These are the activations of a small neural network, seen along a few directions. Each row is one input.
Each table varies a few parts of the input and shows all the possible inputs, shuffled.
A made-up example of a description, with smaller parts first: one of 5 places around a ring, together with either a single point or one of 11 places along a line or (one of 3 separate values, together with one of 4 places along a line).
Shared parts are said once, and a part with two or three values counts as separate values.

Other details of the inputs vary at random and push rows far along two fixed directions, the same in every table; ignore that.

A family of inputs:
row 1: [ 72 -85   8 -28  77  92  88  -7  22 -29  -4 -65]
row 2: [  2  75  27 -29 -80 -53 -32  13  51  45 -27  19]
row 3: [ 92  34  72  21 -88 -47 -30 -17  19  16 -62  38]
row 4: [ -6  80  36  43 -74 -56 -64 -11 -13  35 -21  20]
row 5: [ 10  79   5  13 -36 -71 -85   4 -14  36 -33  44]
row 6: [ -5   5 -93  11 -28 -66  72 -34  -8 -24  89  39]
row 7: [ -1  88  17  -7 -52 -64 -41  26  43  33 -26  48]
row 8: [ -28 -102  -18  -29   63   80   33   -4  -26  -29   19  -53]
row 9: [-11  54  47 -15 102  68 -77  57  12  42 -76 -55]
row 10: [ 69 -72  -1  -8 104  81  80   4  14 -42  -3 -36]
row 11: [-15 -84 -44 -54  87  72  40   6  -9 -18  21 -54]
row 12: [ 13  52  17 -55 -72 -58 -52  14  43  49 -40  27]
row 13: [-27 -45 -49  32 -71 -54  58 -38 -24 -49  77  59]
row 14: [-27 -28 -47  11 114  67  53   8 -20 -25  42 -51]
row 15: [ -7  -4 -87  40 -19 -67  43 -43 -46 -31  82  45]
row 16: [-33  -1 103 -20  37  90 -64  55  31  26 -86 -52]
row 17: [-24  31  68 -24  91  72 -66  77  40  23 -84 -25]
row 18: [-32 -79 -32   5 113  64  18  17 -38 -49  17  -7]
row 19: [ 96 -67 -30 -13 -86 -45  86 -68   0 -27  38  18]
row 20: [  19  -31 -108  -46  -40  -62   47  -54  -25    2   74    4]
row 21: [ 22  67  -7 -42 -34 -72 -76  18  18  47 -41  42]
row 22: [ -50 -102    3   14   71   80   33   14  -26  -58   18  -13]
row 23: [-48 -60   1  24  50  87  71  -9 -13 -33  45 -66]
row 24: [ -5 -65 -72  -3 -53 -63  23 -46 -49 -35  61  53]
row 25: [-14  78  34  30 -57 -64 -54  24  22  15 -28  68]
row 26: [-17  63  68 -11  66  80 -48  44  27  54 -64 -89]
row 27: [ -10   56   51   -4 -105  -45  -39    3   34   35  -28   20]
row 28: [ -4 -44 -75  16 -47 -60  26 -57 -59 -28  70  33]
row 29: [-59 -57   7  60  69  85  56  -1 -30 -52  42 -38]
row 30: [-19  24  83 -10  47  84 -76  33   4  46 -78 -81]
row 31: [-30  62  83  -2  57  86 -33  52  44  43 -61 -78]
row 32: [ 98  52  52  20 -56 -57 -33  -4  24  15 -61  56]
row 33: [ -9 -47 -79   4 -31 -72  35 -24 -25 -46  62  84]
row 34: [  4  77  32   6 -90 -50 -51 -17   5  54 -21 -11]
row 35: [-19  -4 -73  49 -30 -64  58 -35 -29 -41  86  58]
Each input here is: one of 5 places around a ring, together with either a single point or one of 6 places around a ring.
Question: Changing only the place on the ring of 5 turns row 28 into row 30. The same change can be made to row 24. Which row results?
Answer: row 8
Question: Which other rows agree with row 11 in the place on the ring of 5? List them by row number.
Answer: row 1, row 2, row 12, row 20, row 26, row 31
Question: A walk changes only the place on the ring of 6. It starts at row 33 and steps to row 25. List the rest of the walk in order.
Answer: row 35, row 15, row 5, row 18

A family of inputs:
row 36: [-30 -63 -26  10  37  62  83 -13 -19 -51  45 -43]
row 37: [-36 -76 -47 -20  41  47  60  -4 -28 -53  36 -24]
row 38: [-23  40  70  22  47  51 -38  53  21  -2 -62  -7]
row 39: [ 20  68   0   9 -63 -96 -70  -2   5  40 -14  69]
row 40: [  12   68    4  -16 -105  -85  -57  -22   10   61   -6   20]
row 41: [-16  37  62 -15  26  65 -33  35  16  21 -65 -63]
row 42: [-38  26  46 -15  49  42 -65  45  22  38 -43 -26]
row 43: [ -2 -43 -69  20 -85 -84  45 -56 -39 -41  75  68]
row 44: [  17  -37 -108  -23  -76  -94   54  -53  -43  -43   67   59]
row 45: [  5  31  69  24  34  54 -50  21  -7  17 -63 -42]
row 46: [-18 -50 -74   0 -88 -74  50 -53 -31 -35  80  52]
row 47: [ -7  52  70  28  40  54 -22  39  23   8 -55 -31]
row 48: [-23 -54 -53 -19  56  53  82  -7 -12 -40  47 -44]
row 49: [  2 -49 -45  16  79  53  77  -8 -26 -55  38 -27]
row 50: [-26  50  60  10  41  51 -28  42  37  30 -39 -39]
row 51: [ 32  -5  90   4  30  54 -30  36  41  10 -70  -8]
row 52: [-38 -79 -21  32  55  44  37  -8 -30 -41  49  -4]
row 53: [ 48  -5  78  -8  46  53 -38  35  30  11 -79 -12]
row 54: [   5   69   18    8 -113  -86  -49  -21   15   54    1   32]
row 55: [  49 -100  -29  -28   71   67   83  -19   -3  -33   25  -49]
row 56: [  11 -110  -19  -16   37   52   82  -11    9  -45   39  -10]
row 57: [ -6  29  65  14  46  51 -52  43  -2  -5 -77 -17]
row 58: [ -4 -54 -57 -12  80  56  75  -7 -23 -46  37 -42]
row 59: [ 11 -21 -83  27 -60 -86  62 -59 -20 -16 101  53]
row 60: [ -13   53   18    3 -103  -85  -65   -7   12   43   -6   52]
row 61: [  2  41  56  23  67  48 -51  32  10  34 -46 -34]
row 62: [  28   82   24   21 -111  -81  -29  -16    8   21  -23   41]
row 63: [-11  40  42 -18  58  46 -50  51  13  10 -72 -21]
row 64: [-27  29  77  14   9  58 -38  24  13  24 -49 -50]
row 65: [ 10  43  66  19  41  57 -37  31   1   6 -71 -42]
row 66: [  12   68   23   16 -105  -85  -45   -3    5   10  -29   65]
row 67: [-21  40  48 -10  41  45 -49  33  25  49 -37 -49]
row 68: [  6  53  52  18  70  48 -40  40  18  23 -53 -31]
row 69: [ 43  -8  66 -35  43  53 -40  36  32  22 -80 -25]
row 70: [  59   33   19  -50 -108  -83  -39   -9   41   45  -37   48]
row 71: [-36 -61 -37  15  57  47  66 -12  -9 -23  70 -33]
row 72: [-15 -58 -54  12  85  30  53   3 -23 -50  45   8]
row 73: [ -7 -71 -31  26  76  57  47 -19 -39 -32  46 -37]
row 74: [ 87 -59 -68 -11 -55 -65  81 -65  -8 -29  62  38]
row 75: [ 50   9  87   9  17  49 -14  19  42  21 -60 -28]
row 76: [ 33  67   5 -12 -96 -77 -55 -23  -7  43 -28  19]
row 77: [-46  26  61  10  43  45 -57  47  27  30 -37 -17]
row 78: [ -7 -67 -42  -8  74  72  69 -10 -35 -50  26 -57]
row 79: [-15  17  62  21  53  44 -74  35  -4  20 -57 -15]
row 80: [-20 -69 -14  35  44  60  64 -22 -34 -47  44 -34]
row 81: [   6  -49 -103  -15  -59  -89   29  -56  -43  -18   80   54]
row 82: [ -9 -23 -97  -9 -88 -97  71 -43 -13 -40  87  74]
row 83: [ -14  -24 -100   -5  -71  -98   62  -40   -6  -27   97   74]
row 84: [ 31  68  -1 -10 -87 -85 -63 -22  -2  57 -15  24]
row 85: [ 32  80 -10 -13 -72 -91 -57 -14  11  61 -10  32]
row 86: [  5 -13 -93  -3 -86 -85  87 -54 -10 -31  92  45]
row 87: [-25 -88 -41  -8  64  55  37 -10 -46 -47  28 -29]
row 88: [-15  39  36 -15  68  39 -57  52  19  23 -59 -16]
row 89: [ 30  82  -1   1 -77 -96 -49   3   7  16 -32  72]
row 90: [ 16  66 -14 -18 -68 -98 -72  -3   8  50 -14  58]
row 91: [-19 -82 -28  19  63  51  37 -11 -47 -56  27 -14]
row 92: [  3  66  13  21 -78 -94 -61  -1  16  38  -5  72]
row 93: [  -2   52    9  -24 -108  -81  -65  -10    1   37  -25   38]
row 94: [-32 -59 -40  25  70  34  61   5 -12 -51  53  10]
row 95: [-34  38  43 -21  54  44 -52  54  31  28 -51 -24]
row 96: [  75   46   21  -45 -113  -80  -26  -22   45   56  -32   23]
row 97: [-11  51  66  31  55  51 -30  41  28  21 -44 -29]
row 98: [ 29 -95 -19 -11  27  49  96 -26  12 -34  46 -31]
row 99: [-46 -87 -44 -12  55  47  36  -9 -28 -29  52 -27]
row 100: [-38  27  75   4  21  57 -41  47  17   3 -64 -27]
row 101: [   9  -13 -114  -25  -68  -93   71  -54   -8  -10   97   39]
row 102: [-30 -78 -33  -9  49  69  61 -19 -30 -34  42 -61]
row 103: [  1  52  38 -10  63  44 -42  39  22  34 -53 -42]
row 104: [  4  78  -6 -33 -93 -89 -46   6  22  31 -26  51]
row 105: [-22 -68 -21  37  52  50  56 -21 -28 -33  57 -28]
Question: Describe the family of inputs behind these rows.
Answer: one of 2 separate values, together with one of 5 places around a ring, together with either a single point or one of 6 places around a ring
Question: Changing only the place on the ring of 5 turns row 60 into row 99. The same change can be made to row 98. Which row results?
Answer: row 96
Question: Change only the choice among 2 separate values in row 59. List by row number the other rows that result.
Answer: row 92
Question: A walk changes only the place on the ring of 6. It starts at row 93 and steps to row 99. List the rest of the walk in order.
Answer: row 42, row 95, row 104, row 37
Question: Change only the choice among 2 separate values in row 103. List by row number the other rows that result.
Answer: row 88

A family of inputs:
row 106: [ 27  39  56  14 -60 -25 -39   0  17  23 -41  18]
row 107: [ -39   -1 -104   23  -53  -96   30  -40  -44  -27   99   67]
row 108: [-20 -15  19 -20 104  87  -3  37   9   4 -24 -64]
row 109: [-42 -28 -76  19 -43 -69  21 -30 -40 -35  70  65]
row 110: [ 48 -44 -73   2 -77 -89  61 -57 -18 -38  67  73]
row 111: [ 35  69  15 -11 -25 -46 -46  11  21  36 -41  23]
row 112: [ 16  72  61  21 -29  -8 -40  16  26  36 -47  -5]
row 113: [-32 -63 -44 -13  67  63  65 -10 -13 -25  49 -52]
row 114: [ 11 -88 -36 -11  72  51  57  -6 -19 -46  24  -9]
row 115: [ 21  33  21 -33 -43 -39 -53  12  19  36 -43  17]
row 116: [-31 -39  57 -14  88 116 -15  38   8   1 -43 -77]
row 117: [-24 -83  -1   6  51  79  55  -7 -17 -40  25 -51]
row 118: [ 30  72  53  14  -9 -13 -46  23  28  30 -55   6]
row 119: [ -2  75  52   3 -45 -11 -44  12  25  44 -39 -14]
Question: Changing only one part turns row 118 into row 110. The same change can be made to row 111. Which row results?
Answer: row 114
Question: Describe the family of inputs behind these rows.
Answer: one of 2 separate values, together with either a single point or one of 6 places around a ring

A family of inputs:
row 120: [ 10  18  25  -7  28  21 -25  20  11  14 -33 -14]
row 121: [ 14 -25 -87 -25 -53 -67  53 -46 -15 -11  70  28]
row 122: [-27 -66 -45  10  61  47  69 -12 -23 -44  56 -24]
row 123: [-28  35  54  27   0  19 -46  23   3  15 -35  -6]
row 124: [  7  67  46  13 -38 -34 -63  18  15  29 -48  26]
row 125: [-18  40  45  19   5  15 -38  22   8  16 -34  -9]
row 126: [ 54   1  70  -1 -10  28 -12   9  27  10 -59 -13]
row 127: [-19  11  42  25  18  24 -33  21  -2   0 -29   1]
row 128: [ 12   7 -27   1 -32 -46   7 -15  -4  -4  20  34]
row 129: [  0  24  23 -11  22  24 -20  17  13  22 -28 -27]
row 130: [  4  36 -28 -16 -96 -88 -22 -24   0  24  17  43]
row 131: [  8 -20 -77  -3 -52 -66  50 -45 -18 -17  70  34]
row 132: [-39  -8  43  25  64  74 -12  28  -5  -9 -21 -39]
row 133: [-20 -10  38  16  76  70  -8  34   3 -10 -28 -30]
row 134: [  5  57  38 -16 -44 -34 -70  17  19  41 -51  18]
row 135: [-15 -84 -52 -21  65  47  58  -8 -20 -38  44 -26]
row 136: [ 20  67  39  -4 -35 -35 -62  17  22  39 -50  18]
row 137: [ -9 -64 -86 -22  -8 -21  68 -38 -24 -29  77   3]
row 138: [-27 -18  38  23  69  69 -10  28  -6 -15 -24 -27]
row 139: [-14 -67 -48  -2  63  48  68 -12 -20 -37  51 -33]
row 140: [ -1 -14  23 -10  77  68  -2  27   8   0 -29 -41]
row 141: [  8  47 -22   8 -88 -88 -12 -23   1  16  20  51]
row 142: [  9 -46 -55 -23  19  -1  44 -17 -10 -20  38  -1]
row 143: [  67   10    3   -6 -111  -73   18  -41   15    9    3   36]
Question: Changing only one part turns row 129 into row 140. The same change can be made to row 139. Which row results?
Answer: row 120
Question: Describe the family of inputs behind these rows.
Answer: one of 2 separate values, together with either a single point or one of 11 places along a line
Question: Change only the choice among 2 separate values in row 121. List by row number the other rows that result.
Answer: row 142

A family of inputs:
row 144: [-38  45 -13   3   4 -29 -47  18  -8  17  -3  22]
row 145: [  37   56   38   18 -111  -73  -32  -19   16   26  -23   42]
row 146: [ 51  10 -22 -14 -44 -66  -7 -14   5   3  -4  52]
row 147: [-11 -60   1  36  61  53  43   1 -20 -49  20  -6]
row 148: [ 11  30  44 -32  54  47 -44  39  28  36 -63 -43]
row 149: [ 48  40  79 -28 -18  24 -43  20  44  45 -79 -33]
row 150: [ -3  95  57  32 -70 -61 -84  17  14  37 -51  49]
row 151: [-19 -74 -52 -14  40  45  76 -21 -16 -31  59 -42]
row 152: [-11 -35 -68 -33  27   0  39 -12 -11 -10  47 -12]
row 153: [ 20 -22  47  29  34  43   2  15   3 -22 -32   0]
row 154: [-50  40  78  35  21  55 -51  35   5  18 -44 -36]
row 155: [ 46 -52 -30  12 -67 -41  68 -51 -11 -36  47  32]
row 156: [ -8  84 -24 -33 -73 -91 -63  -1  12  57  -6  31]
row 157: [-49 -23   3  -8  63  74  14  15  -4   0   8 -64]
row 158: [-33   0  80  32  59  93 -20  35   6  -1 -44 -54]
row 159: [  48  -48 -121  -29 -118 -119   94  -87  -19  -24  107   54]
row 160: [  5 -43 -52  -4  35  -2  37  -9 -18 -32  36  15]
row 161: [-38 -23  -7   4  98  62   1  30 -12 -18  -2 -24]
row 162: [ 31 -88 -58 -39  61  41  77 -18  -8 -35  38 -28]
row 163: [-33  69  21  36 -55 -55 -60   9  -6  19 -11  45]
Question: Describe the family of inputs behind these rows.
Answer: one of 4 places along a line, together with one of 5 places around a ring
Question: Change only the place on the ring of 5 in row 160. List by row number the other rows that result.
Answer: row 145, row 147, row 148, row 159
Question: Change only the place on the line of 4 in row 145. List by row number the other rows that result.
Answer: row 154, row 155, row 158
